A small network was shown many inputs. Here are its activations along a few directions, one row for each input.
Each table varies a few parts of the input and shows all the possible inputs, shuffled.
A made-up example of a description, with smaller parts first: one of 2 separate values, together with either a single point or one of 9 places along a line or (one of 4 places along a line, together with one of 8 places around a ring).
Shared parts are said once, and a part with two or three values counts as separate values.

Other details of the inputs vary at random and push rows far along two fixed directions, the same in every table; ignore that.

Table:
r1: -12, 13, -28, 20, 21, 39, 47, -69, -29, 30, -24, 73, -7, 67
r2: -5, 27, -4, 22, -2, 37, 45, -49, -20, 24, -13, 69, 2, 72
r3: 30, 21, 16, 36, 16, 28, 22, -34, 25, -46, 12, -25, -13, -29
r4: 3, -8, -8, 3, 1, -22, -47, 44, 10, -2, 10, -22, 14, -46
r5: -14, 5, -29, 6, 11, 26, 44, -56, -26, 25, -11, 66, -8, 45
r6: -1, -11, 7, 10, 5, -41, -32, 31, 13, 12, -9, -6, 15, -29
r7: -7, 19, -4, -10, -16, -28, -23, 40, -10, -9, 1, -52, 24, -19
r8: 9, 13, 17, 31, 9, -5, 31, -53, -17, 37, -1, 74, -1, 56
r9: -3, 35, -14, 16, -4, 15, 50, -48, -25, 20, 2, 68, 0, 50
r10: -5, -7, -13, -33, -20, -30, -19, 36, -33, 43, 20, 40, 5, 38
r11: 38, 21, 10, 8, 8, 35, 37, -24, 31, -45, 3, -23, -16, -24
r12: 20, 9, 30, 28, 12, -16, 8, -11, 25, -30, -1, -40, -2, -33
r13: -1, -11, 8, -8, -15, -29, -43, 46, -10, 9, 30, -25, 15, -16
r14: -18, -31, -3, -10, 10, -59, -37, 24, -29, 44, 4, 1, 13, 4
r15: -10, -1, 2, -22, -31, -20, -17, 44, -1, -10, 8, -40, 17, -25
r16: -9, -20, -19, -40, -2, -31, -34, 51, -8, 15, 15, -31, 1, -16
r17: 6, -17, 30, 8, -4, -22, -17, 12, 19, -14, -5, -26, -4, -18
r18: -18, -25, -21, -17, 6, -40, -47, 29, -40, 42, 24, 5, 13, 2
r19: 10, -9, 9, -25, -3, 6, -9, 32, 20, -25, 5, -44, -12, -34
r20: 14, 26, 10, 13, -5, 27, 17, -13, 20, -41, -17, -43, 4, -20
r21: -18, -3, -4, -22, -27, -23, -34, 44, -20, 13, -6, -16, 19, 11
r22: -8, -8, 2, 28, 27, 6, 31, -64, -13, 44, -11, 79, -17, 62
r23: -6, 0, -4, -10, -15, -42, -39, 28, -42, 48, 34, 29, 21, 22
r24: 6, 8, 12, 10, 0, 56, 44, -38, 32, -45, -20, -12, -23, -16
r25: 1, -12, 27, 6, -6, -35, -18, 20, 2, 11, 7, -14, 10, -4
r26: -29, -8, -21, -21, -7, -19, -29, 28, -21, 25, -9, -15, 13, 11
r27: -36, -12, -30, -30, -15, -28, -17, 20, -37, 49, 5, 30, 11, 29
r28: 27, 0, 23, 29, 9, 45, 17, -33, 37, -53, 1, -20, -24, -24
r29: -15, -23, -12, -11, 4, -24, -40, 23, -18, 27, 20, -4, 2, -1
r30: -19, -18, -1, -18, -10, -28, -43, 32, -35, 49, 25, 30, 7, 24
r31: -2, 13, -19, -27, -12, -48, -17, 40, -42, 44, 31, 25, 16, 26
r32: 14, 9, 13, 11, -10, 46, 38, -29, 38, -60, -18, -27, -19, -26
r33: 29, 12, -7, 9, 17, 31, 19, -2, 45, -43, -11, -18, -12, -45
r34: -15, 11, -13, 11, 9, 40, 37, -56, -17, 23, -22, 72, -5, 70
r35: -23, 9, -29, -10, -12, -27, -31, 39, -25, 41, -13, 29, 30, 18
r36: -1, -1, 21, 32, 19, 21, 40, -66, -8, 36, -13, 90, -21, 67
r37: -2, 8, -15, -2, -9, 3, -3, 20, 22, -22, -15, -18, 10, -42
r38: 14, -18, 34, 21, 24, 19, 14, -30, 49, -47, -19, -40, -18, -35
r39: 25, 6, 10, -4, -1, 19, 16, 9, 27, -36, 9, -35, -9, -26
r40: 6, 3, 6, 10, 8, 57, 46, -48, 38, -54, -22, -14, -20, -19
r41: 8, -14, -1, -24, 5, 7, -4, 17, 19, -23, 4, -30, -10, -22
r42: -1, -16, -21, -30, 9, -19, -16, 29, -11, 6, 11, -25, 0, -19
r43: 6, 14, 14, 17, 8, 60, 35, -37, 30, -43, -31, -20, -18, -5
r44: 11, 15, 8, -4, -17, 9, 10, 6, 22, -44, -3, -53, 4, -44
r45: 1, -23, 9, -8, 6, -1, -32, 18, 17, -24, 13, -44, -3, -38
Description of these inputs: one of 5 places along a line, together with either a single point or one of 8 places along a line.
- The inputs of r13 and r15 match in every part but the place on the line of 5. If r18 is changed in the same way as r13 into r15, which row does it become? => r5
- Which other rows does r37 become when the place on the line of 5 takes its other values? List them by row number. => r4, r6, r33, r35
- Which other rows does r8 become when the place on the line of 8 takes its other values? List them by row number. => r12, r14, r17, r22, r25, r36, r38
- Which other rows agree with r31 in the place on the line of 5? List them by row number. => r10, r11, r16, r19, r33, r39, r41, r42

Table:
r46: -23, 1, -8, -33, -30, -41, -33, 53, -28, 26, 3, -12, 27, 6
r47: 2, -8, -7, 5, 21, -9, -15, 6, 13, -26, -4, -62, 1, -51
r48: 9, -3, 29, 24, 9, 13, 11, -20, 29, -25, -12, -15, -11, -14
r49: 7, 10, 0, 30, 17, 54, 42, -56, 26, -21, -27, 32, -15, 10
r50: 11, -20, 9, -9, 6, 0, -17, 18, 26, -33, 5, -49, -11, -43
r51: -14, 5, -30, -2, 3, 13, 22, -24, -29, 47, -3, 87, -2, 56
r52: -18, -6, -8, -3, -1, 13, 17, -33, -33, 46, 0, 77, -6, 69
r53: 7, -19, 21, -5, 0, 2, -12, 12, 26, -36, -3, -55, -11, -36
r54: -18, -10, -22, -14, -1, -12, -18, 14, -24, 39, 3, 42, 7, 22
r55: 4, 5, 0, 26, 23, 11, 13, -29, 19, -28, -19, -36, -2, -28
r56: -17, -5, -27, -33, -14, -28, -36, 54, -23, 26, 7, -5, 18, -4
r57: 18, -10, 17, 15, 20, 17, 10, -20, 27, -25, 7, -11, -21, -19
r58: -3, 4, -13, -19, -18, -48, -38, 54, -29, 28, 26, -3, 25, -7
r59: 6, -4, 19, 16, 4, 19, 13, -21, 25, -25, -19, -10, -10, -8
r60: 17, 4, 0, 31, 26, 46, 41, -59, 22, -15, -14, 45, -24, 13
r61: -2, 18, -20, -2, -2, 7, 24, -28, -37, 44, 18, 79, -3, 63
r62: -14, -2, -25, -27, -8, -7, -8, 16, -31, 35, 12, 32, 5, 33
r63: -25, -4, -11, -32, -26, -31, -33, 51, -24, 24, -3, -14, 22, 8
r64: -11, 6, 4, -18, -30, -51, -35, 51, -30, 26, 16, -11, 29, 5
r65: 1, -4, 4, -19, -10, 12, -6, 23, 17, -37, -5, -63, -3, -32
r66: 14, 10, -4, -4, 5, 30, 24, -14, 17, -33, 2, -18, -12, -16
r67: -2, 4, 6, 5, -3, 29, 23, -17, 21, -26, -23, -15, -8, -8
r68: 0, 18, -2, 8, -9, 0, 26, -31, -40, 42, 18, 75, 2, 70
r69: -16, 7, -3, -23, -30, -41, -32, 48, -27, 24, 9, -13, 24, 5
r70: 2, 6, -4, -6, -6, 12, -6, 24, 27, -38, -17, -53, 6, -42
r71: 6, -17, 4, -13, 5, 15, -13, 17, 30, -42, 1, -61, -10, -51
r72: 12, 30, -6, 26, 9, 50, 55, -54, 16, -20, -21, 37, -9, 19
r73: -18, -7, -7, -41, -27, -39, -35, 57, -27, 18, 15, -28, 19, -2
r74: -2, -18, 3, -10, -3, -57, -50, 48, -17, 38, 23, 4, 15, -11
r75: -13, -1, -23, 8, 23, -4, 18, -46, -44, 52, 9, 67, -4, 61
r76: -25, -9, -4, -13, -13, -15, -16, 12, -23, 35, -7, 28, 12, 30
r77: 21, 9, 33, 46, 19, 31, 43, -65, 22, -10, -13, 38, -18, 22
r78: -14, -1, -5, -32, -28, -42, -34, 50, -33, 26, 22, -16, 18, 8
r79: -13, -15, 3, -8, -8, -51, -46, 46, -11, 32, 8, 1, 18, -5
r80: 17, -4, 11, 23, 21, 16, 9, -18, 27, -20, -1, -1, -15, -22
r81: 17, 20, -6, 11, 5, 25, 21, -14, 16, -27, 0, -8, -7, -19
r82: 21, 2, 24, 33, 15, 7, 9, -21, 30, -18, -7, -2, -6, -18
r83: 13, 25, 1, 17, -2, 22, 21, -14, 19, -27, -9, -10, 0, -14
r84: -25, -10, -19, -29, -22, -38, -39, 55, -19, 30, -2, -4, 23, -3
r85: 10, -19, 30, 1, 3, -7, -18, 17, 30, -36, 5, -63, -10, -44
r86: 10, 7, -8, 12, 17, 58, 53, -58, 15, -17, -9, 35, -27, 20
r87: 6, -5, 4, 15, 15, -8, 12, -35, -27, 53, 21, 87, -9, 59
r88: -10, 1, -10, 14, 4, -1, 12, -29, -22, 48, -9, 89, 1, 60
r89: -1, -11, 7, -16, -8, 13, -2, 16, 22, -38, -6, -60, -8, -36
r90: 15, 15, -8, 3, 6, 30, 21, -9, 23, -38, -8, -21, -6, -30
r91: 0, -12, 9, 2, 14, -5, -8, -3, 11, -31, -3, -74, -4, -38
r92: -1, 2, 9, 22, 18, 11, 16, -34, 11, -23, -20, -34, -3, -13
r93: -7, 8, -7, -14, -25, -52, -38, 54, -25, 27, 17, -5, 31, -3
r94: 25, 15, 7, 11, 4, 20, 23, -18, 13, -29, 15, -12, -9, -13
r95: 21, -7, 34, 22, 12, 10, 12, -26, 22, -20, 4, -12, -17, -9
- What do these inputs look like to the network? => one of 5 places around a ring, together with either a single point or one of 9 places along a line
- The inputs of r74 and r95 match in every part but the place on the ring of 5. If r58 is changed in the same way as r74 into r95, which row does it become? => r68
- The inputs of r57 and r85 match in every part but the place on the ring of 5. If r61 is changed in the same way as r57 into r85, which row does it become? => r78
- A walk changes only the place on the ring of 5. It starts at r63 and steps to r65. List the rest of the walk in order. => r62, r56, r70
- Which other rows does r66 become when the place on the ring of 5 takes its other values? List them by row number. => r46, r72, r73, r90
